These are the activations of a small neural network, seen along a few directions. Each row is one input.
In each table, some parts of the input vary, and every possible input appears once, in random order.
Descriptions start from the smaller parts, as in this example, which fits no table here: one of 2 separate values, together with either a single point or one of 9 places around a ring or (one of 4 places along a line, together with one of 5 places around a ring).
Shared parts are said once, and a part with two or three values counts as separate values.
(in the rows, 128 means zero)

Other details of the inputs shift rows strongly along two fixed directions, in all tables alike. That doesn't count.

A family of inputs:
R1: [162 218 101 124  91 122 188  32 146 131 113 139 190 162]
R2: [151 103  29 171 101  74   7 106  47 106 137 147  50  79]
R3: [ 50 125 216 117 195 182 157 137 188 145 155 103 201 107]
R4: [114 124 115 120 143 175 155 150 150 121 120 134 151 160]
R5: [126 206  91 139 125 153 156  50 153 105 128 143 180 145]
R6: [ 94  46 167 126 174 155  88 236 109 147 134 109  90 119]
R7: [ 85  63 208 106 148 125  94 240 108 160 141 102  73 111]
R8: [ 86 142 141 135 155 161 127  93 165 117 143 136 176 106]
R9: [108  73 115 148 150 100  22 171  69 144 149 126  67  78]
R10: [175 195 100 114  81 140 208  66 136 117 110 145 161 185]
R11: [180  92  38 160  93  77  44 134  40 106 128 150  37 105]
R12: [199  80  56 161  81  62  43 137  50 111 108 134  31 112]
R13: [199 174  92 106  74 110 238  78 165 105  91 142 169 181]
R14: [ 75 174 232  96 161 152 182 138 185 158 139 107 186 145]
R15: [ 55 124 177 102 174 216 183 185 168 146 141 120 166 161]
R16: [102  24 157 119 167 153 108 240 123 142 139 107  86 104]
R17: [128 126 168 103 134 125 168 163 147 140 110 119 132 167]
R18: [187  59  16 155  90  90  54 140  72  86 123 150  37  99]
R19: [ 61 132 236 113 179 166 162 133 190 162 139 103 186 107]
R20: [187 216  44 160  85 102 137  12 110  88 119 154 159 140]
R21: [ 97 143 195 120 145 107 139 106 161 136 134 116 156 105]
R22: [ 67  75 217 129 176 129  57 203 123 171 160  96  83  81]
R23: [219 134  50 129  68  94 167  79 124 101 102 146 112 150]
R24: [162 223 113 117  81 101 191  43 146 127 110 143 193 164]
Each input here is: one of 4 places along a line, together with one of 6 places along a line.
The inputs of R18 and R13 match in every part but the place on the line of 4. If R2 is changed in the same way as R18 into R13, which row does it become?
Answer: R24
Change only the place on the line of 6 in R10. List by row number the other rows that result.
Answer: R1, R12, R19, R22, R23
A walk changes only the place on the line of 4. It starts at R15 and steps to R11. List the rest of the walk in order.
Answer: R10, R7
A walk changes only the place on the line of 6. It starts at R16 and steps to R6. List the rest of the walk in order.
Answer: R11, R9, R20, R3

A family of inputs:
R25: [171 203  61 124  80 122 174  49 125 112 112 154 158 167]
R26: [ 91 106 193 123 172 145 138 139 170 142 135 105 161 108]
R27: [ 81 127 181 104 149 163 145 169 150 149 137 115 136 140]
R28: [152  84 122 154 113  77  62 123  92 126 135 125  73  71]
R29: [131  97  97 149 115 102  59 137  88 113 139 141  71  89]
R30: [176 193  49 143  96 142 172  39 127 100 119 151 161 157]
R31: [ 91 125 197 103 144 142 149 166 156 156 138 110 141 125]
R32: [176 196  79 135  82 101 175  34 142  99 117 154 166 136]
R33: [143 105  98 138 113  91  66 158  69 129 126 135  73 122]
R34: [ 80 113 153 128 183 187 134 155 155 138 140 112 159 132]
R35: [114 171 121 116 129 165 185  94 156 124 130 139 183 151]
R36: [156  94 128 143 104  74  67 131  89 137 128 119  68  90]
R37: [126  90  79 155 133 106  48 134  90 113 135 140  89  90]
R38: [137 181 156 108 118 125 192 109 156 133 115 128 175 166]
R39: [107 119 211 109 150 132 152 164 148 158 126 100 145 140]
R40: [162 192  57 142 102 121 158  33 145  86 111 160 169 149]
R41: [129  44 153  97 145 173 199 216 174 124 114 113 129 151]
R42: [ 90 124 167 112 159 183 147 171 141 157 140 107 138 147]
R43: [ 81 114 183 119 169 146 137 151 171 137 140 116 162 108]
R44: [144 106 108 140 111  85  63 156  75 123 125 136  63 120]
R45: [151 105  94 146 122 107  68 158  68 130 126 127  68 128]
What do these inputs look like to the network?
Answer: either a single point or (one of 4 places along a line, together with one of 5 places along a line)
A walk changes only the place on the line of 4. It starts at R34 and steps to R30. List the rest of the walk in order.
Answer: R42, R45
Change only the place on the line of 4 in R26. List by row number the other rows that result.
Answer: R28, R36, R39

A family of inputs:
R46: [119  97 169 126 146 140 133 160 137 141 130 112 121 127]
R47: [ 87 109 198 115 170 146 124 175 144 157 135 101 127 129]
R48: [145 128 131 140 121 114 119  99 123 128 127 121 134 114]
R49: [162 145 114 139 118 108 144  83 129 115 121 130 130 135]
R50: [172 145  46 133  86 107 133  87 107  98 112 155 119 141]
R51: [160 162  65 134  99 116 147  77 125  96 113 158 136 145]
R52: [133  94 137 135 132 107  80 165  98 141 127 118  81 115]
R53: [131 155 161 103 133 172 227 114 176 139 117 117 193 177]
R54: [ 97 163 183 103 143 160 207 105 187 139 135 123 200 142]
R55: [122  99 109 148 144 111  69 129  98 131 138 127 104  98]
R56: [125 102 144 122 124 117 122 150 128 126 128 123 108 114]
R57: [140 133 107 126 120 125 145 118 141 111 122 138 130 126]
R58: [ 83 181 163  98 135 196 199 109 175 145 144 120 176 148]
R59: [ 95 112 167 124 140 115  94 159 123 149 139 121 112  97]
R60: [126 131 117 138 138 138 120 113 130 120 121 131 137 136]
R61: [157 102  97 144 116 107  81 154  75 127 126 132  81 121]
R62: [144 156 113 123 102 112 150 106 131 121 116 139 131 142]
R63: [ 91  99 161 133 149 164  92 167 112 159 155 107  90 104]
R64: [126 113 142 112 148 161 164 154 153 138 129 114 149 145]
R65: [129  77 114 128 123 118  95 174 113 125 132 125  88 104]
R66: [120 151 125 133 123 134 158  95 156 122 129 136 169 120]
R67: [100 106 159 111 145 146 127 190 123 142 139 125 120 132]
R68: [ 86 105 166 126 153 128  93 180 119 136 144 124 105 112]
R69: [ 79 113 191 123 173 156 116 180 136 150 140 107 133 132]
R70: [ 97 110 134 127 144 132 105 149 130 121 130 129 118 115]
R71: [115  98 145 138 142 129  83 175 103 137 134 117  99 124]
R72: [155 130 114 128 111 119 136 128 114 137 117 127 120 145]
R73: [132 145 124 125 110 102 118 114 128 124 123 134 120 129]
R74: [166 138  83 154 117 102 109  78 115 115 126 135 127 108]
R75: [121  98 127 135 146 138 100 154 116 130 128 125 109 126]
R76: [144  93  93 149 113  88  61 133 105 107 134 138  77  91]
R77: [143 139 128 113 106 135 181 119 144 122 115 130 150 145]
R78: [ 92  96 188 116 148 136 124 168 149 137 141 115 123 112]
R79: [167 134  84 157 111 107 112  89 120 106 117 137 119 121]
R80: [177 133  74 145 108 109 123  94 115 106 115 135 115 128]
R81: [175 170  60 137  82  92 121  80 102  97 114 155 117 142]
R82: [ 86  91 147 126 150 132  81 158 124 135 149 127 119  99]
R83: [121  94 126 124 148 147 118 168 114 137 125 121 111 128]
R84: [115 202 150 116 146 162 202  82 165 137 128 125 210 169]
R85: [110 186 176 108 146 162 200  94 175 153 125 117 208 161]
R86: [163 178  66 144  86  85 107  63 100 104 124 155 130 125]
R87: [173 164  78 119  83 101 157  89 120 116 113 146 129 153]
The inputs of R78 and R49 match in every part but one. If R54 is changed in the same way as R78 into R49, which row does it become?
Answer: R48
What do these inputs look like to the network?
Answer: one of 2 separate values, together with either a single point or (one of 4 places along a line, together with one of 5 places around a ring)
A walk changes only the place on the ring of 5. It starts at R66 and steps to R54. List the rest of the walk in order.
Answer: R59, R86, R82
Change only the place on the line of 4 in R51. List by row number the other rows that result.
Answer: R50, R70, R82
